grid =
[[125 133 130 114 123 137 141 127 103 130 125 120 120 125]
 [130 133 116 117 132 140 117 124 131 128 123 139 113 125]
 [126 131 119 129 124 139 103 139 135 129 134 137 122 129]
 [133 146 131 153 122 127 133 120 135 137 137 132 113 118]
 [118 144 129 140 124 115 120 126 128 127 135 130 123 117]]
grid[0][0] -> 125
grid[1][4] -> 132
grid[2][0] -> 126
grid[2][7] -> 139
grid[3][9] -> 137
grid[4][4] -> 124
grid[2][8] -> 135
grid[3] -> [133, 146, 131, 153, 122, 127, 133, 120, 135, 137, 137, 132, 113, 118]
grid[2][2] -> 119
grid[2][1] -> 131
grid[4][9] -> 127
grid[2] -> [126, 131, 119, 129, 124, 139, 103, 139, 135, 129, 134, 137, 122, 129]
grid[2][12] -> 122
grid[4] -> [118, 144, 129, 140, 124, 115, 120, 126, 128, 127, 135, 130, 123, 117]
grid[3][5] -> 127
grid[1][5] -> 140
grid[3][8] -> 135
grid[0][8] -> 103
grid[0][2] -> 130
grid[2][11] -> 137
grid[4][12] -> 123

B = [141, 117, 124, 99, 155]
B[0] = 141
B[2] = 124

X = [134 120 112 135 134 106 125 116 121 135 131 123 103 128]
X[0] = 134
X[9] = 135
X[4] = 134
X[8] = 121

data =
121,153,126,154
126,117,115,120
132,135,133,130
115,115,105,126
125,102,128,103
118,108,119,120
128,119,124,118
117,110,115,104
113,100,109,121
132,144,133,143
data[0,0] => 121
data[6] => [128, 119, 124, 118]
data[5] => [118, 108, 119, 120]
data[:, 1] => [153, 117, 135, 115, 102, 108, 119, 110, 100, 144]
data[0] => [121, 153, 126, 154]
data[2] => [132, 135, 133, 130]
data[:, 0] => [121, 126, 132, 115, 125, 118, 128, 117, 113, 132]
data[0,2] => 126
data[6,3] => 118
data[6,0] => 128
data[8,2] => 109
data[1,2] => 115
data[8] => [113, 100, 109, 121]

arr = [156 144 150 123 156 136 148 142 140 101 124]
arr[0]: 156
arr[6]: 148
arr[5]: 136

a =
[[129 113 123 112 122 113 119 125 139 146 145 132 135 123 125 138]
 [134 142 142 144 113 144 156 121 134 120 127 112 136 137 153 108]]
Rows and columns are counted from 0.
(0, 0) -> 129
(0, 13) -> 123
(0, 11) -> 132
(1, 14) -> 153
(1, 15) -> 108
(0, 7) -> 125
(0, 5) -> 113
(1, 12) -> 136
(1, 5) -> 144
(1, 10) -> 127
(0, 12) -> 135
(1, 4) -> 113

x = (131, 111, 135, 138, 134, 116, 117, 127, 155, 132)
x[0]	131
x[4]	134
x[7]	127
x[2]	135

W =
[[133 128 123 131 122 122 125 137 121 130 131 133]
 [127 122 132 127 126 130 124 132 127 129 132 123]
 [118 119 134 125 133 134 122 128 122 126 135 124]
 [125 120 135 128 121 124 125 132 139 139 137 118]
 [116 108 144 120 132 136 112 136 118 116 136 116]
 [101 147 123 150 142 155 141 108 150 154 110 152]
 [124 117 133 128 132 137 123 130 119 123 134 125]
 [123 121 136 127 122 124 125 130 137 136 134 120]
 [117 113 138 121 134 137 119 132 116 120 137 117]
 [137 127 124 131 118 122 124 138 123 129 128 134]
 [116 114 142 118 131 132 114 136 124 122 134 115]
 [117 131 131 135 129 137 129 123 138 139 123 137]
 [124 123 133 127 120 125 125 130 134 135 134 124]
 [130 126 131 129 120 122 124 135 133 134 133 126]
 [120 110 136 124 136 143 119 128 109 116 140 121]]
W[0, 0] => 133
W[8, 5] => 137
W[7] => [123, 121, 136, 127, 122, 124, 125, 130, 137, 136, 134, 120]
W[:, 6] => [125, 124, 122, 125, 112, 141, 123, 125, 119, 124, 114, 129, 125, 124, 119]
W[0, 11] => 133
W[11, 5] => 137
W[4] => [116, 108, 144, 120, 132, 136, 112, 136, 118, 116, 136, 116]
W[8, 1] => 113
W[0, 9] => 130
W[4, 6] => 112
W[12, 7] => 130
W[4, 10] => 136
W[0, 2] => 123
W[11, 7] => 123
W[10, 2] => 142
W[13] => [130, 126, 131, 129, 120, 122, 124, 135, 133, 134, 133, 126]
W[11, 11] => 137
W[9, 9] => 129
W[1, 0] => 127
W[:, 10] => [131, 132, 135, 137, 136, 110, 134, 134, 137, 128, 134, 123, 134, 133, 140]
W[9, 4] => 118
W[1, 11] => 123
W[14] => [120, 110, 136, 124, 136, 143, 119, 128, 109, 116, 140, 121]
W[6, 6] => 123
W[:, 2] => [123, 132, 134, 135, 144, 123, 133, 136, 138, 124, 142, 131, 133, 131, 136]
W[14, 10] => 140
W[0, 3] => 131
W[3, 10] => 137
W[:, 4] => [122, 126, 133, 121, 132, 142, 132, 122, 134, 118, 131, 129, 120, 120, 136]
W[7, 8] => 137
W[13, 4] => 120
W[:, 1] => [128, 122, 119, 120, 108, 147, 117, 121, 113, 127, 114, 131, 123, 126, 110]
W[12, 2] => 133
W[0] => [133, 128, 123, 131, 122, 122, 125, 137, 121, 130, 131, 133]
W[7, 10] => 134
W[8, 9] => 120
W[:, 11] => [133, 123, 124, 118, 116, 152, 125, 120, 117, 134, 115, 137, 124, 126, 121]

A =
[[111 142 111 145 143 147 141 110 107 108 128 151 116 142]
 [129 137 140 131 111 108 149 145 130 135 147 138 134 111]
 [113 135 130 137 126 129 130 136 141 138 142 147 127 143]
 [112 147 112 113 148 112 108 108 135 132 109 133 120 122]
 [123 114 137 119 116 151 128 132 111 137 148 127 117 130]
 [111 108 112 117 125 146 151 118 144 117 128 113 147 140]
 [146 109 149 144 130 105 125 108 111 112 117 111 133 124]
 [134 134 110 140 134 143 147 121 141 118 152 111 127 105]
 [118 123 142 136 146 110 121 132 148 117 115 143 104 151]
 [129 113 124 149 139 120 104 135 149 120 128 123 115 138]]
A[0, -14]: 111
A[-10, -8]: 141
A[-10]: [111, 142, 111, 145, 143, 147, 141, 110, 107, 108, 128, 151, 116, 142]
A[2, 13]: 143
A[1, 5]: 108
A[7, 2]: 110
A[:, 12]: [116, 134, 127, 120, 117, 147, 133, 127, 104, 115]
A[-9, -2]: 134
A[:, -11]: [145, 131, 137, 113, 119, 117, 144, 140, 136, 149]
A[-2, -9]: 110
A[9, -7]: 135
A[:, -4]: [128, 147, 142, 109, 148, 128, 117, 152, 115, 128]
A[3, 12]: 120
A[-6, 12]: 117
A[8, -14]: 118
A[7, 6]: 147
A[0, 13]: 142
A[2, -6]: 141
A[5]: [111, 108, 112, 117, 125, 146, 151, 118, 144, 117, 128, 113, 147, 140]
A[6, -13]: 109
A[:, 4]: [143, 111, 126, 148, 116, 125, 130, 134, 146, 139]
A[:, -9]: [147, 108, 129, 112, 151, 146, 105, 143, 110, 120]
A[2, 9]: 138
A[:, 11]: [151, 138, 147, 133, 127, 113, 111, 111, 143, 123]
A[-9, 0]: 129
A[-5, -8]: 151
A[5, -5]: 117
A[-1]: [129, 113, 124, 149, 139, 120, 104, 135, 149, 120, 128, 123, 115, 138]
A[-2, -1]: 151
A[8, -8]: 121
A[:, 6]: [141, 149, 130, 108, 128, 151, 125, 147, 121, 104]
A[1, -10]: 111
A[-6, -1]: 130
A[:, 7]: [110, 145, 136, 108, 132, 118, 108, 121, 132, 135]
